A small network was trained on invented records. Each row is its activation on one of them, seen along a few directions.
Records have a field called Folas. Each example row is followed by its value.
The largest differences between rows may come from other fields.
In the rows, 500 means zero.
Random noise pushes rows far along 11 fixed directions. That doesn't count. These rows show it; they differ only by the noise:
[527 477 563 676 325 601 492 422 579 431 494 546 620 342 426 673 644 526
 586 676 671 579 211 543 350 518 590 427]
[467 512 518 568 447 426 444 599 540 527 544 413 434 536 563 541 420 463
 594 679 615 523 442 498 339 540 335 356]
[414 436 565 244 602 726 408 398 563 610 745 485 562 415 649 845 468 480
 769 454 495 463 559 549 573 423 413 610]
[473 457 386 658 381 304 528 579 408 391 437 576 553 569 556 294 525 457
 381 579 376 445 686 478 384 655 422 390]
[551 372 434 576 489 564 455 463 557 510 617 584 638 525 558 559 663 407
 719 640 584 547 635 377 534 524 544 546]
[529 560 341 376 458 475 423 330 423 566 428 546 588 545 433 621 479 476
 537 406 311 488 567 530 350 581 383 514]
[491 450 617 473 372 420 428 481 427 560 473 614 474 264 580 644 452 375
 538 345 356 446 317 541 473 477 410 500]
[514 498 478 571 512 579 561 412 507 456 564 571 435 666 490 432 622 494
 708 540 595 543 619 491 495 504 582 651]
[428 512 559 425 446 533 422 529 546 497 513 495 570 300 601 547 408 591
 333 469 461 388 406 491 524 478 362 540]
[474 591 702 325 501 402 402 540 549 673 402 518 317 450 588 544 439 451
 438 332 517 473 404 378 592 415 463 667]
[660 551 413 532 436 455 621 394 340 448 306 570 266 488 383 481 454 318
 638 311 359 520 416 665 352 456 569 528]
[524 422 432 545 335 344 472 479 449 466 387 660 681 462 506 478 563 435
 417 479 320 477 644 465 475 620 527 408]
[392 487 807 309 447 534 375 642 709 594 554 463 501 258 678 633 288 628
 393 467 614 412 368 462 727 361 403 520]

[458 411 617 582 612 521 660 602 511 414 572 497 381 565 565 382 675 423
 548 558 635 560 645 469 645 453 763 531]	n1
[495 636 447 454 576 528 509 477 425 509 492 415 322 535 456 369 310 589
 425 363 442 427 390 568 456 443 306 618]	n2
[423 647 564 450 482 552 503 364 543 485 498 515 477 630 330 305 350 849
 410 359 520 493 465 580 609 459 405 641]	n1
[556 503 542 671 420 531 475 504 535 477 517 576 442 437 473 343 498 549
 539 495 617 484 320 422 551 437 436 652]	n8
[601 616 562 320 613 458 492 412 499 687 370 526 280 676 390 493 509 432
 617 256 485 569 513 403 610 407 606 729]	n6
[422 580 655 351 514 664 546 408 559 530 539 499 401 550 509 673 498 577
 609 418 590 509 473 634 529 433 629 621]	n4
[369 475 507 604 516 586 550 496 464 395 577 518 603 464 588 565 824 483
 399 660 568 505 509 459 366 607 640 526]	n3
[497 477 557 425 470 495 499 575 609 478 390 457 630 389 540 622 557 486
 314 601 567 522 533 451 546 498 679 370]	n3
[651 497 426 590 474 469 445 643 664 501 422 440 536 541 486 320 403 551
 440 676 680 510 531 319 603 445 466 483]	n5
[715 368 255 451 545 460 424 476 493 615 481 516 591 539 516 644 508 193
 783 547 432 568 730 385 498 497 502 415]	n4
[460 436 733 549 400 356 554 606 570 488 414 577 491 496 522 525 621 445
 462 557 579 580 514 482 582 529 753 376]	n2
[438 497 592 519 370 402 449 613 588 491 445 500 610 424 527 495 425 607
 309 564 507 456 447 468 508 554 446 368]	n5
[328 447 599 840 435 370 599 485 389 375 628 663 509 730 500 234 841 558
 533 634 559 575 583 460 435 692 608 540]	n7
[533 723 463 373 588 570 461 342 497 560 316 464 456 451 372 413 555 648
 178 288 452 436 278 373 511 449 496 846]	n6
[734 474 469 714 561 561 645 650 632 370 309 384 428 360 376 359 670 427
 363 722 808 631 318 373 563 375 849 441]	n7
[389 305 745 549 391 483 541 597 554 431 616 648 583 363 684 593 612 429
 583 546 521 476 583 529 660 507 672 437]	n8

Here are new rows. What is Folas for each?
[504 544 587 745 428 360 478 610 514 500 507 435 337 525 422 286 386 568
 516 608 683 567 243 475 430 475 325 398]	n1
[608 442 335 391 546 400 456 633 569 517 389 471 579 489 571 377 373 432
 357 499 407 424 805 363 655 487 470 455]	n8
[685 478 512 430 593 529 588 602 655 509 376 497 358 624 488 370 507 432
 578 501 659 553 718 367 753 356 769 619]	n5
[411 498 627 280 472 344 506 496 353 585 410 573 383 418 636 666 444 295
 448 221 213 420 563 585 485 521 507 494]	n4
[435 369 585 471 362 550 455 423 539 487 649 605 700 440 544 716 427 546
 718 523 425 488 529 647 536 536 450 372]	n5
[551 548 562 566 323 168 373 433 426 655 338 726 439 652 429 275 445 466
 501 269 337 500 492 334 561 567 354 637]	n5
[356 599 335 357 755 839 571 363 449 395 675 372 569 495 540 545 648 668
 333 485 454 384 572 547 428 518 480 764]	n2
[377 651 616 423 346 371 468 420 489 533 386 564 509 667 427 501 419 688
 379 410 405 484 485 593 408 613 448 478]	n5
